These are the activations of a small neural network, seen along a few directions. Each row is one input.
In each table, some parts of the input vary, and every possible input appears once, in random order.
Descriptions start from the smaller parts, as in this example, which fits no table here: one of 5 places around a ring, together with either a single point or one of 11 places along a line or (one of 3 separate values, together with one of 6 places along a line).
Shared parts are said once, and a part with two or three values counts as separate values.

Other details of the inputs vary at random and push rows far along two fixed directions, the same in every table; ignore that.

Rows:
row 1: [-45  12  -8   8 -55   5   8 -29  36 -26 -19  -4 -22 -13]
row 2: [-25  13  -7   0  37   5  -7   5 -19  -5  18 -12  17 -10]
row 3: [-28 -45 -26 -26 -53 -81 -10 -11  54  84 -76  -1 -29  17]
row 4: [ 28  -4  23  12 -52  15  -1  12  18 -43   5  22  11  20]
row 5: [-49 -30 -32 -17  77 -55 -13  -9 -41  69 -16 -46  26  -8]
row 6: [  0 -32  -5  -9  82 -80 -16   7 -67  45  26 -44  21 -17]
row 7: [-43  27  -3  31  52  24  25 -16 -58 -49  48 -27  33  -1]
row 8: [ 21  43   6  27  10  63  27  11   8 -45  21  13  28  -1]
row 9: [  7   8  17  26 -22   6  25 -11  -6 -54  15   6  21  12]
row 10: [-26  21   2   0 -17  22  -3 -10   5 -31   7   1  -1 -20]
row 11: [ 12  -5  13   5 -58   4   0  -4  24 -28 -19  17  -8  30]
row 12: [  7  -7  10  -8 -55  -9  -6   3  41  -5 -31  23  -9  22]
row 13: [ 21 -15 -16 -36 -46   5 -19  24  67  71 -56  17  -1   7]
row 14: [-20   3  19  -2 -65   3  -8 -10  28 -41   1   4 -24 -20]
row 15: [  8  44   9  52  29  77  47  -5 -19 -95  37  -3  42  -3]
row 16: [ 14  12   7  36  68   2   3  19 -63 -51  61 -19  42   7]
row 17: [-15  -7  25  -2 -65  -8   7 -11  36 -30  -5  13  -3 -12]
row 18: [ 10  26 -15  20  83  39  29  12 -63  -8  44 -28  49 -10]
row 19: [ -8  -4 -11  -2  57 -35 -12   7 -39  24  10 -21  18  -6]
row 20: [-26  -4 -24 -17  31 -30 -22  11 -20  62  -6 -25  -3 -24]
row 21: [-27   6 -18 -15  41 -20 -18   2 -23  44   2 -20  -4 -26]
row 22: [ 24 -16 -20 -30  77   4 -21   4 -35  88  14  -9 -25 -16]
row 23: [ 29  37  15  14  14  78  22  -9  -5 -49  34  27 -26 -15]
row 24: [-22   2 -11   7   5 -11   6  -4 -11  -2   5 -12   4   8]
row 25: [ 14 -10   0  -8  -8 -26 -11  15  10  22 -16   6   5  11]
row 26: [-19   9   0  -3 -21  25  -3   1   9 -22   9   2  18 -10]
row 27: [ 22 -43 -28 -54 -17  -8 -16  -8  38 110 -59  22 -74 -12]
row 28: [-37  19  -9  -4 -57  21   0 -18  33 -19 -15   1 -22  -9]
row 29: [ 23  18   1  -7 -45  69  20  -9  35 -12  -6  33 -40 -10]
row 30: [ 21  -8 -14 -29  53   8 -11   4 -14  83  -2   7 -41 -10]
row 31: [  8   1 -10 -26 -34  10   4  13  56  64 -60  24 -17  12]
row 32: [ 13 -19   9 -15 -52 -24 -18   8  39  18 -45  25 -23  35]
row 33: [ 22   6  21  12 -53  14  -5  13  33 -41  -9  28  -7  32]
row 34: [ 15  -9   4 -14 -37 -14  -1   2  54  29 -34  11 -14   6]
row 35: [ 43  21  15  14  39  62   4 -19 -30 -73  62   9 -22 -24]
row 36: [ 19  -7  21  40  16  -6  22 -15 -48 -63  30  -8  31  17]
row 37: [ -4  16   7   8 -54  16   0   5  41 -39  -6  19  -2   7]
row 38: [-25   7   4  -9 -13  16  -3  -5   8 -18  -2   5  14  -6]
row 39: [ 18 -11  15  25  82 -41  -4  10 -77 -34  57 -33  32   2]
row 40: [ -3 -20  -8 -24 -24 -36 -19  13  27  40 -24   2  -4  -3]
row 41: [  24  -61    3  -20   99 -112  -36   22  -84  100    3  -42    1   17]
row 42: [ -2   6  21  40 -50   3  34 -21  24 -70  -3  16   7  23]
Each input here is: one of 6 places along a line, together with either one of 2 separate values or one of 5 places along a line.
- Changing only the place on the line of 6 turns row 33 into row 41. The same change can be made to row 2. Which row results? => row 17
- Start at row 20 and move only the place on the line of 5, one step at a time. The first step leads to row 26. Which rows follow, in order? => row 40, row 16, row 4
- Which other rows does row 24 become when the place on the line of 6 takes its other values? List them by row number. => row 3, row 6, row 19, row 37, row 40

Rows:
row 43: [  2 -45 -16 -18  21 -84 -16  12  -9  88 -35 -23  12  18]
row 44: [ 24   1  11  -6 -31  11  -9  14  22  -3  -9  23 -15  14]
row 45: [ -8   4   4  19  24   2   6 -16 -45 -53  32 -17  11  -8]
row 46: [ -7  11  -5  -5 -25   8   3  -4  31   5 -15   9 -11  -7]
row 47: [ 36  -6   7   1 -28   5   6  12  22   4 -12  16  -5  13]
row 48: [ -8 -10 -14 -10  25 -14  -6  11 -19  39  -3 -17  19  -1]
row 49: [ -9   1  15  17  22  -7   5 -10 -30 -47  29 -10  15  -3]
row 50: [-20  -8 -23 -13  34  -5 -10  -8 -27  33  -5 -18  -5 -13]
row 51: [ -2   8  -5  14   6  13  17   3  -5 -10   5  -8  28   1]
row 52: [ -7  -2 -20  -8  30 -16   1  -1 -11  41  -1 -15  -5 -16]
row 53: [ -7  -2  12  21  30  -7  11 -13 -39 -47  37 -18  15 -10]
row 54: [-19 -12 -15 -12  34 -11   0  -8 -19  36   0 -20  -1 -16]
row 55: [-17   6  15  15  10 -11  -4  -5 -28 -46  31 -13  12  -5]
row 56: [ 14   5  -6   4 -10  14  14   8  15   3  -6   3  15   3]
row 57: [ -3   3   0 -11 -20  17   2  -7  27   2 -11  11 -13  -8]
row 58: [ -2   0  -5  -7 -14  16   7 -11  19   3  -4   5 -14 -13]
row 59: [ 29  -8  10  -7 -29  10  -7  14  16  -1  -2  15  -9   9]
row 60: [  3  12  -2  -3 -12  20  -1  11  13  -3  -4  10   5   5]
row 61: [-12   8  16  17  10 -11  -5   1 -26 -46  27 -12  20   3]
row 62: [ -7  12  -1 -11 -23  16  -9   7  24   0  -7  10  -5  -5]
row 63: [ -8  17  -6  16   8  13  13   4  -3 -14   0  -1  23   5]
row 64: [ 18  -7  14 -13 -31  10  -5  -7  32  -2 -11  23 -31  -2]
row 65: [ -5  -1 -20  -9  35  -2  -1  -5 -16  46 -11  -6 -16   6]
row 66: [-15   2  11  18  15 -11   1  -8 -36 -46  37 -20  11 -11]
row 67: [-26   9  -5  -1  -5  14   0  -7  -4  -9  11  -8  -2 -17]
row 68: [  7 -12  -5 -16  26 -19 -19   2 -22  37  13  -8 -24 -15]
row 69: [-13   9   0   0  -1  18   4  -2   6 -11  -3   1   9  -4]
row 70: [ 24  -4  15  -9 -30  12  -6   3  32  -3 -15  25 -22   6]
row 71: [  8  14  -5   6  -9  15  10   8  18  -1 -11   9  10   7]
row 72: [ 14 -10  -8  -7  27 -26  -5   0 -15  39   3  -8 -20 -11]
row 73: [-21   8  -8   5  -8   8  10  -9   6  -4   0  -7   0 -14]
row 74: [  9  -8 -13 -11  36  -5  -1  11 -11  44 -11  -3   9   6]
row 75: [ 20 -10   3 -14 -33  19 -10 -12  21  -4  -9  20 -40  -4]
row 76: [  2   6   1  -8 -16  19   1   2  26   1 -13  12  -4  -2]
row 77: [-22  12  -4   3 -11   8   6  -7  13  -7  -5  -2   1  -9]
row 78: [-16 -15  -4   0  22 -53  -8  -2 -18  21  -4 -20   5   0]
row 79: [ 20   6   9  -2 -34   2  -3   7  34  -1 -18  22 -19   6]
row 80: [-21  14   0  -2 -10  15  -5   2   7 -11   1  -1   7  -6]
row 81: [ 20 -11   9  -9 -27   9   0 -11  23   0  -4  16 -32  -7]
row 82: [  0 -22  -1  -1  23 -44  -7   7 -20  27 -11  -6  15  22]
row 83: [  4   2  15  27  26  -8   6   3 -44 -49  40 -19  39   8]
row 84: [ -2   2 -11  -9 -22  24  -3 -11  17  -1 -10   9 -21  -8]
row 85: [  0  11   8  35  23 -14  12   2 -30 -45  23 -10  35  16]
row 86: [  1   3  -1   9  14  21  16   0 -11 -12  10  -6  26   0]
row 87: [ 30   3   8   3 -27   5   3  12  27   0 -17  23 -10  16]
row 88: [-26  12  -1  -5 -11  14  -4  -4   5 -10   4  -2  -1 -12]
row 89: [ -1  14  -4  -2 -19  10   3   5  29   2 -15   9   0  -2]
row 90: [ 13   3  13 -12 -38   9 -16   9  30  -3  -9  22 -24   3]
row 91: [-14  -1 -14 -19  31 -11 -16   5 -15  39   4 -12  -5 -15]
row 92: [17 -3 -1 -1 -5 22 12  4 11  1 -3  5 12  3]
row 93: [ 34  -7  13  -5 -26  15   0   8  26  -1 -16  27 -15  16]
row 94: [-12   6  -7 -10 -22  13  -4  -3  17   4   1   3 -16 -16]
row 95: [ -3  10  12  27  20  -9   2   5 -37 -48  30  -9  31  15]
row 96: [ -9  10  11  27  14 -17   6  -2 -21 -45  20 -12  25   4]
row 97: [ -8 -21   2  -5  27 -44 -13   3 -20  21  -5 -13  10   8]
row 98: [  5 -54 -11 -28  18 -76 -18   9  -7  91 -37 -17   6  19]
row 99: [ 19   1   6  -2 -31  22   3 -12  24   1 -16  27 -44  17]
row 100: [ -8  12   7  29  27   3  16 -15 -43 -49  28 -11   7  12]
row 101: [-18  14  -8   7  -3  25  12 -14   0  -9  -5   3  -9   6]
row 102: [ 14   4   8  -5 -37   0  -2  -2  35   2 -15  20 -29  -1]
row 103: [-17  16  -4   6  -7   9   6   0  12  -9  -6  -1  11  -4]
row 104: [-11  16  -2   8   5  18   3   6  -9 -17   8  -1  19   3]
row 105: [-11   3   7  25  14 -17  12 -11 -25 -41  26 -19  13  -9]
row 106: [  8   1  11 -15 -39   7 -15   0  29  -1  -5  20 -32  -4]
row 107: [  8   4  -3  -3 -11  18   2  11   8   0   3   2  11   0]
row 108: [-20  -9 -12 -15  33 -12  -6  -5 -14  37  -6 -15   1 -12]
row 109: [ -7  -7 -14  -8  35 -10  -1   7 -16  40 -13  -8  15   6]
row 110: [ 40 -16  13  -5 -22  15   4   7  19   0  -7  18  -6  11]
- Describe the family of inputs behind these rows. => one of 4 places along a line, together with either one of 2 separate values or (one of 3 separate values, together with one of 5 places along a line)
- Changing only the place on the line of 4 turns row 78 into row 77. The same change can be made to row 66. Which row results? => row 67
- Changing only the place on the line of 4 turns row 43 into row 47. The same change can be made to row 95. Which row results? => row 44
- Which other rows does row 84 become when the choice among 2 separate values takes its other values? List them by row number. => row 65
- Which other rows does row 101 become when the choice among 2 separate values takes its other values? List them by row number. => row 50
- Which other rows does row 58 become when the place on the line of 5 takes its other values? List them by row number. => row 57, row 74, row 76, row 92
